Each row below holds a small network's activations on one input, seen along a few directions.
In each table, some parts of the input vary, and every possible input appears once, in random order.
A made-up example of a description, with smaller parts first: one of 6 places along a line, together with either a single point or (one of 2 separate values, together with one of 5 places around a ring) or one of 11 places around a ring.
Shared parts are said once, and a part with two or three values counts as separate values.

Other details of the inputs vary at random and push rows far along two fixed directions, the same in every table; ignore that.

Rows:
R1: [10 -9 6 2 -11 -7 -18 12 13 9 -16 21]
R2: [-11 -8 -2 12 -3 18 -7 -9 15 -23 11 -15]
R3: [-10 -9 -4 9 4 -2 -21 -1 -2 -4 2 11]
R4: [7 -10 1 -8 1 -7 -10 5 -9 3 2 9]
R5: [-13 -8 0 11 6 2 -20 -3 -6 -5 -3 9]
R6: [-13 3 -6 4 -2 18 -7 2 12 -27 14 -2]
R7: [9 1 4 -13 14 -7 23 -10 -17 5 16 -20]
R8: [5 3 4 -12 16 -3 19 -12 -22 7 9 -21]
R9: [-1 -1 0 -2 -1 3 -8 11 11 -10 -6 17]
R10: [4 -3 3 3 -4 -5 -4 3 -1 12 -15 4]
R11: [10 0 0 4 -9 -8 -3 6 1 12 -11 6]
R12: [-15 5 -11 0 5 7 6 -8 -3 -12 10 -8]
R13: [12 -6 7 4 -15 -5 -16 14 11 8 -16 20]
R14: [7 -14 10 4 -3 -2 -22 8 2 0 -11 8]
R15: [9 10 10 -1 -5 1 0 10 -2 5 -13 5]
R16: [-8 -10 2 7 4 0 -19 -2 3 -7 6 12]
R17: [-10 -2 3 7 15 6 -2 -13 -8 -8 8 -9]
R18: [-12 -1 -9 -1 5 4 6 -8 -2 -5 4 -2]
R19: [-12 9 -9 0 1 9 9 -6 -6 -12 10 -9]
R20: [2 -2 -8 -5 0 -10 -2 5 2 9 -7 17]
R21: [13 1 10 3 -5 -3 4 4 6 6 -8 1]
R22: [9 2 10 3 -4 1 -3 4 2 8 -16 1]
R23: [-11 -5 -3 4 3 2 4 -9 0 -1 2 -10]
R24: [-8 -13 -4 2 0 6 -23 3 -12 -7 -3 6]
R25: [4 -10 1 1 -2 -10 -12 0 -9 9 -5 0]
R26: [-6 -4 1 2 6 5 3 -7 4 -2 -2 -11]
R27: [5 -10 0 -3 -5 -8 -13 12 12 8 -13 27]
R28: [-13 1 0 13 -6 23 -14 -3 8 -23 3 -14]
R29: [8 3 2 -10 7 -15 30 -12 -1 16 10 -14]
R30: [-8 3 -1 10 -8 20 -8 0 12 -25 13 -10]
R31: [8 -2 5 -7 8 -11 21 -16 -13 11 17 -24]
R32: [-14 -10 -5 9 0 16 -8 -8 16 -23 11 -12]
R33: [-13 1 -11 3 -5 15 -7 0 10 -24 17 1]
R34: [-9 0 1 12 -8 19 -7 -3 13 -25 12 -15]
R35: [2 0 3 -3 9 -9 17 -16 -22 13 7 -25]
R36: [-15 -1 -10 14 -11 16 -14 -3 8 -20 11 -12]
R37: [-7 -8 0 2 3 7 -12 2 8 -4 -10 10]
R38: [-14 -7 -9 5 3 16 -7 -3 15 -22 11 0]
R39: [-1 9 -4 -2 -5 7 9 0 4 -7 15 -6]
R40: [-7 0 -1 -1 2 7 -11 7 5 -9 -10 13]
R41: [7 -9 5 -2 -1 -6 -13 15 13 6 -18 26]
R42: [27 -8 7 -13 -3 -29 -20 26 -16 34 -31 38]
R43: [15 17 5 -10 -2 -11 32 -3 -7 14 10 -12]
R44: [3 13 -9 -12 9 -14 30 -9 -9 9 12 -10]
R45: [-16 -6 -2 12 -1 22 -12 -11 11 -20 5 -16]
R46: [6 8 4 -6 0 -1 -1 13 -2 4 -14 16]
R47: [-2 -8 -5 8 -9 1 -16 2 9 -1 -6 5]
R48: [10 21 7 -12 7 -4 32 -4 -13 12 4 -15]
R49: [5 -9 10 1 4 -1 -13 -1 -9 6 -11 -2]
R50: [10 8 -1 0 -10 -7 -1 10 -2 10 -7 8]
R51: [4 10 1 -12 16 -7 31 -11 -8 11 3 -11]
R52: [4 7 -6 -5 -4 -6 1 9 -2 4 -4 14]
R53: [0 5 -3 -8 11 -11 28 -12 -10 16 3 -12]
R54: [7 19 0 -9 3 -8 31 -4 -17 15 4 -12]
R55: [-5 3 -2 8 -11 9 -13 8 -1 -7 -6 4]
R56: [11 3 7 1 -12 -5 -4 11 6 7 -6 8]
R57: [16 19 7 -12 5 -8 34 0 -7 13 8 -11]
R58: [-7 -3 4 6 13 3 0 -10 -1 -9 13 -7]
R59: [29 1 16 -3 -12 -25 -13 28 -5 40 -47 37]
R60: [-17 -2 -12 2 -2 14 -6 -5 12 -26 19 0]
R61: [-10 -5 -11 0 2 -1 4 -7 4 -1 8 -4]
R62: [10 18 -3 -11 1 -12 30 -2 -12 15 9 -10]
R63: [-3 1 1 10 -11 6 -12 6 0 -3 -10 2]
R64: [8 7 -2 -15 10 -13 32 -10 -3 14 12 -5]
R65: [-5 -11 -7 5 -5 -2 -16 4 9 0 -7 9]
Description of these inputs: one of 5 places around a ring, together with either one of 3 separate values or one of 10 places around a ring.
Question: Changing only the place on the ring of 5 turns R65 into R26. The same change can be made to R47. Which row results?
Answer: R45
Question: List by row number the other rows that have the place on the ring of 5 in common with R23.
Answer: R5, R10, R12, R18, R19, R24, R35, R53, R54, R55, R59, R63
Question: Change only the choice among 3 separate values in R14. List by row number the other rows that result.
Answer: R7, R58

Rows:
R66: [-4 -3 -2 -1 4 1 0 -1 4 -4 2 3]
R67: [18 4 13 -6 1 -15 5 10 -6 22 -19 10]
R68: [-5 -1 2 4 1 10 -5 -2 1 -8 1 -4]
R69: [-4 -2 0 1 2 6 1 -3 7 -6 3 -3]
R70: [15 1 5 -11 4 -22 8 8 -6 24 -14 15]
R71: [1 -4 0 -1 0 -2 1 -3 4 -1 6 -2]
R72: [-5 -14 -4 14 -20 10 -51 25 15 -12 -21 36]
R73: [-1 -1 1 2 0 -1 0 -4 -5 2 1 -6]
R74: [-2 -1 -1 -1 4 -1 -1 -3 -7 2 1 -2]
R75: [-4 3 -6 -2 1 3 2 0 -2 -5 4 0]
R76: [2 -2 2 0 1 0 -2 -2 -3 -1 4 -5]
R77: [-3 4 -1 1 -3 8 -1 1 4 -8 2 -1]
R78: [-3 -4 -4 2 1 -2 -2 -4 2 -1 4 -1]
R79: [-1 -1 -1 1 2 -2 -1 -4 -6 2 2 -4]
R80: [2 -3 0 0 -2 -3 3 -2 3 3 -1 -2]
R81: [-3 5 -3 -2 2 2 5 0 -1 -4 4 0]
R82: [-4 -1 -2 -1 5 2 0 -3 -5 -2 2 -3]
R83: [-4 5 -2 -1 0 6 3 0 2 -7 4 -1]
R84: [-3 0 0 -1 3 2 4 -4 4 -3 3 0]
R85: [0 0 2 1 1 2 3 -2 6 -1 1 -3]
R86: [2 6 1 0 -3 3 3 2 3 -1 -1 -2]
R87: [16 4 11 -8 4 -15 5 10 -8 20 -18 15]
R88: [-3 2 -5 -2 -1 -1 1 1 -3 -1 3 1]
R89: [0 -1 1 3 0 0 3 -3 5 -1 2 -5]
R90: [4 4 0 -1 -5 -3 4 2 -1 4 -2 -2]
R91: [2 2 -2 -1 -4 1 2 1 1 -3 6 -2]
R92: [-1 -3 2 3 -2 3 -3 -2 -2 -1 -1 -6]
R93: [-2 1 2 -1 6 1 3 -3 -5 -1 1 -2]
R94: [1 5 0 2 -3 2 6 -1 1 -2 3 -7]
R95: [-2 3 -5 1 -3 0 0 -1 -2 -1 4 -1]
R96: [0 0 3 4 0 3 2 -4 -2 -2 1 -9]
R97: [-2 -3 -3 2 0 0 3 -5 2 0 6 -5]
R98: [-5 -3 -5 -2 5 1 1 -4 2 -4 4 0]
Question: What is each input in this table made of?
Answer: one of 3 separate values, together with either a single point or one of 10 places around a ring
Question: Change only the place on the ring of 10 in R88. List by row number the other rows that result.
Answer: R72, R75, R77, R81, R83, R86, R90, R94, R95
Question: Change only the choice among 3 separate values in R95. List by row number the other rows that result.
Answer: R78, R79
Question: List by row number the other rows that have the choice among 3 separate values in common with R80.
Answer: R66, R69, R70, R71, R78, R84, R85, R89, R97, R98

Rows:
R99: [2 9 -2 -5 -2 0 13 3 3 1 0 3]
R100: [0 -9 -1 0 5 -11 2 -8 -4 10 0 -2]
R101: [2 11 -3 -1 -5 -1 8 4 -5 3 -2 -2]
R102: [5 8 7 0 -1 2 7 2 -3 3 -4 -4]
R103: [8 5 0 -2 -6 -4 11 3 9 3 3 -1]
R104: [6 7 5 2 -5 0 6 2 -4 5 -1 -6]
R105: [1 12 0 -3 -1 1 9 3 -3 2 -4 0]
R106: [2 -3 4 -2 8 -4 1 -5 -10 6 -3 -4]
R107: [5 -3 4 -2 3 -6 0 -2 -11 5 1 -6]
R108: [-1 -8 1 -1 10 -9 3 -8 -3 8 -2 -1]
R109: [-2 5 -5 -11 11 -5 13 -2 -4 1 9 5]
R110: [9 5 5 0 -6 -2 8 0 5 4 0 -5]
R111: [-14 -7 -2 14 -10 23 -22 0 20 -27 4 -2]
R112: [7 6 2 -4 -1 -1 13 3 10 1 1 0]
R113: [3 -4 2 -1 4 -6 0 -4 -11 8 -1 -5]
R114: [4 -2 7 -3 7 -3 1 -2 -10 4 -1 -4]
R115: [0 -5 3 -2 8 -5 2 -6 -7 8 -3 -3]
R116: [5 -12 0 8 -26 3 -56 41 22 -3 -38 59]
R117: [-42 -10 -27 13 1 35 -18 -18 13 -53 41 -17]
R118: [1 -6 1 -1 4 -7 1 -6 -8 9 -1 -5]
Question: What is each input in this table made of?
Answer: one of 2 separate values, together with either a single point or one of 4 places along a line or one of 5 places around a ring
Question: Changing only the choice among 2 separate values turns R110 into R111. The same change can be made to R107. Which row results?
Answer: R114

Rows:
R119: [8 -3 3 -11 15 -20 12 -4 -15 25 -8 1]
R120: [-12 6 -15 5 -12 16 3 -5 16 -19 15 -13]
R121: [13 0 14 2 -7 -4 -30 27 2 12 -40 40]
R122: [-16 -7 -8 2 5 2 -7 -8 -4 -9 12 -6]
R123: [10 2 4 -12 13 -22 16 -6 -17 24 -4 -1]
R124: [-10 -1 -1 6 4 17 -11 -5 -1 -23 13 -8]
R125: [-16 3 -10 6 -5 22 -7 -6 -6 -21 11 -13]
R126: [-11 6 -13 6 -13 15 1 -4 11 -22 15 -12]
R127: [-8 -18 -5 10 -10 2 -53 19 11 -10 -17 39]
R128: [-3 2 -1 0 6 9 3 -4 -2 -13 15 -14]
R129: [-10 -2 -8 4 -4 17 -2 -5 21 -22 20 -9]
R130: [-7 8 -1 3 -3 9 13 -8 12 -11 8 -10]
R131: [-10 7 -9 5 -3 13 2 -2 -5 -16 11 -17]
R132: [-19 -7 -15 9 1 12 -5 -11 4 -17 21 -3]
R133: [4 12 8 -3 2 -4 23 -1 0 6 -2 -6]
R134: [21 -7 17 5 -1 -20 6 -4 -9 25 -13 -15]
R135: [10 3 0 -7 6 -21 14 -1 -11 20 0 8]
R136: [6 14 -1 -9 -4 -5 23 -1 -9 9 5 -11]
R137: [-11 -14 -6 -2 12 1 -1 -12 -8 -2 4 -7]
R138: [0 -13 2 7 -18 9 -42 24 25 -15 -15 38]
R139: [6 -13 2 -11 17 -12 7 -8 -10 15 -7 2]
R140: [18 14 6 -8 1 -14 26 5 9 20 -9 4]
R141: [7 15 7 -5 9 -4 25 -4 -8 12 -2 -10]
R142: [14 6 11 -13 -1 -13 14 8 -3 12 -4 5]
R143: [17 -11 19 9 -12 -5 -33 15 -4 20 -30 18]
Question: What is each input in this table made of?
Answer: either one of 2 separate values or one of 8 places along a line or (one of 3 separate values, together with one of 5 places along a line)

Rows:
R144: [6 7 0 -15 14 -17 49 -24 -9 19 21 -29]
R145: [-11 4 -10 3 -3 15 -3 1 5 -19 8 -4]
R146: [18 -8 11 -6 -4 -18 -6 12 5 21 -20 20]
R147: [-14 2 -11 1 -2 12 -6 -2 7 -17 10 1]
R148: [-12 -9 -11 6 2 8 -10 -5 11 -13 13 2]
R149: [-9 -2 -1 15 -9 13 -13 1 11 -17 3 -10]
R150: [-11 -12 3 11 6 13 -15 -10 -1 -11 -1 -11]
R151: [-14 -7 -8 10 -3 9 -20 -5 -12 -11 5 -7]
R152: [11 0 8 -10 8 -14 -9 15 -15 16 -18 26]
R153: [17 11 9 -6 -8 -9 -1 20 -2 15 -22 20]
R154: [-16 -5 -9 4 0 9 -9 -3 10 -18 9 7]
R155: [23 -3 12 -2 -7 -16 -8 15 5 20 -23 19]
R156: [12 22 7 -10 7 -5 50 -15 -14 14 16 -33]
Question: What is each input in this table made of?
Answer: either one of 3 separate values or one of 10 places around a ring

Rows:
R157: [-18 -18 1 12 9 16 -8 -22 -5 -15 20 -28]
R158: [25 -1 17 -8 -14 -13 -6 23 13 14 -25 23]
R159: [-25 -13 -11 10 4 27 -9 -17 27 -32 17 -9]
R160: [22 -2 25 -4 7 -16 -8 9 -21 31 -25 6]
R161: [-23 -4 -7 3 11 17 -4 -20 -18 -21 27 -24]
R162: [17 5 21 -10 17 -15 29 -18 -30 29 2 -25]
R163: [-3 2 0 10 -19 1 -30 25 12 -7 -14 39]
R164: [-20 9 -17 5 6 11 13 -18 12 -25 37 -10]
R165: [12 13 9 -13 11 -12 46 -15 -3 20 1 -21]
R166: [22 15 7 -12 -15 -10 -4 30 -4 12 -26 28]
R167: [-20 -6 -12 17 -13 17 -40 18 24 -27 2 31]
R168: [2 -13 4 15 -10 0 -34 14 29 -4 -12 34]
R169: [9 -14 7 2 -13 4 -31 24 28 -7 -16 27]
R170: [18 22 13 -1 0 -16 44 -12 -11 23 2 -25]
R171: [8 30 -3 -13 11 -5 49 -6 -23 19 -1 -23]
R172: [-29 -30 -10 14 5 12 -28 -20 7 -26 15 -19]
R173: [24 10 7 -17 13 -19 45 -11 5 14 15 -17]
R174: [-21 21 -12 15 -6 22 10 -13 -4 -24 26 -31]
R175: [9 8 4 -13 15 -11 47 -12 0 22 5 -18]
R176: [18 19 5 -16 -1 -16 21 17 -14 28 -30 22]
R177: [13 -15 -4 9 -37 6 -32 18 25 5 -19 20]
R178: [14 2 14 -1 -9 -5 -6 16 5 18 -38 21]
R179: [-31 -15 -12 12 7 25 -21 -13 -8 -31 23 -12]
R180: [-12 -28 -9 2 -1 -8 -44 14 -2 -2 -17 32]
R181: [-10 -9 -24 11 -37 23 -41 18 23 -22 -1 20]
R182: [-10 15 -4 5 10 17 38 -27 -5 -9 19 -54]
R183: [4 -1 0 -4 -19 6 -28 31 13 -14 -15 36]
R184: [19 15 7 -21 2 -22 20 17 -7 30 -25 28]
R185: [-25 -3 -22 4 2 28 -10 -8 23 -50 37 -7]
R186: [15 12 4 -22 7 -23 21 17 -3 33 -19 29]
R187: [10 20 -7 -24 24 -18 55 -14 -8 18 13 -5]
R188: [17 -22 11 -1 4 -20 -22 8 -7 22 -25 23]
R189: [1 13 6 2 1 -2 32 -21 3 3 23 -33]
R190: [-7 -2 -6 -12 21 -10 29 -25 -28 1 28 -26]
R191: [4 -12 8 14 -14 -1 -31 19 26 -1 -16 31]
R192: [-29 -8 -7 11 6 30 -24 -14 -14 -34 22 -16]
R193: [14 2 16 -5 4 -10 -24 19 -25 22 -25 24]
R194: [14 1 18 -10 16 -17 28 -17 -26 28 3 -24]
R195: [27 15 18 4 -10 -20 5 14 -3 30 -28 9]
R196: [-16 8 -16 -5 3 18 13 -7 10 -28 33 -18]
R197: [-33 -30 -16 16 8 9 -30 -26 6 -22 12 -17]
R198: [14 18 7 1 -15 -13 -5 24 -5 16 -24 31]
R199: [0 -34 1 12 0 -5 -43 11 4 3 -22 24]
R200: [9 -17 -4 -5 8 -24 -16 16 -16 24 -22 33]
R201: [-15 -3 -4 16 -13 32 -13 -8 17 -42 16 -27]
R202: [-19 -2 -6 21 -11 36 -20 -5 18 -42 16 -32]
R203: [19 32 0 -16 4 -9 47 1 -21 13 8 -27]
R204: [-16 -7 -19 -9 23 -16 20 -32 -21 6 21 -25]
Question: Changing only one part turns R181 into R177. The same change can be made to R192. Which row results?
Answer: R162
Question: Changing only one part turns R193 into R160. The same change can be made to R204. Which row results?
Answer: R197
Question: What is each input in this table made of?
Answer: one of 2 separate values, together with either a single point or one of 8 places along a line or (one of 3 separate values, together with one of 5 places along a line)
Question: Change only the place on the line of 5 in R195. List by row number the other rows that result.
Answer: R168, R170, R189, R191
Question: Change only the choice among 2 separate values in R199. List by row number the other rows that result.
Answer: R200
Question: Change only the place on the line of 5 in R184. List by row number the other rows that result.
Answer: R171, R176, R186, R187
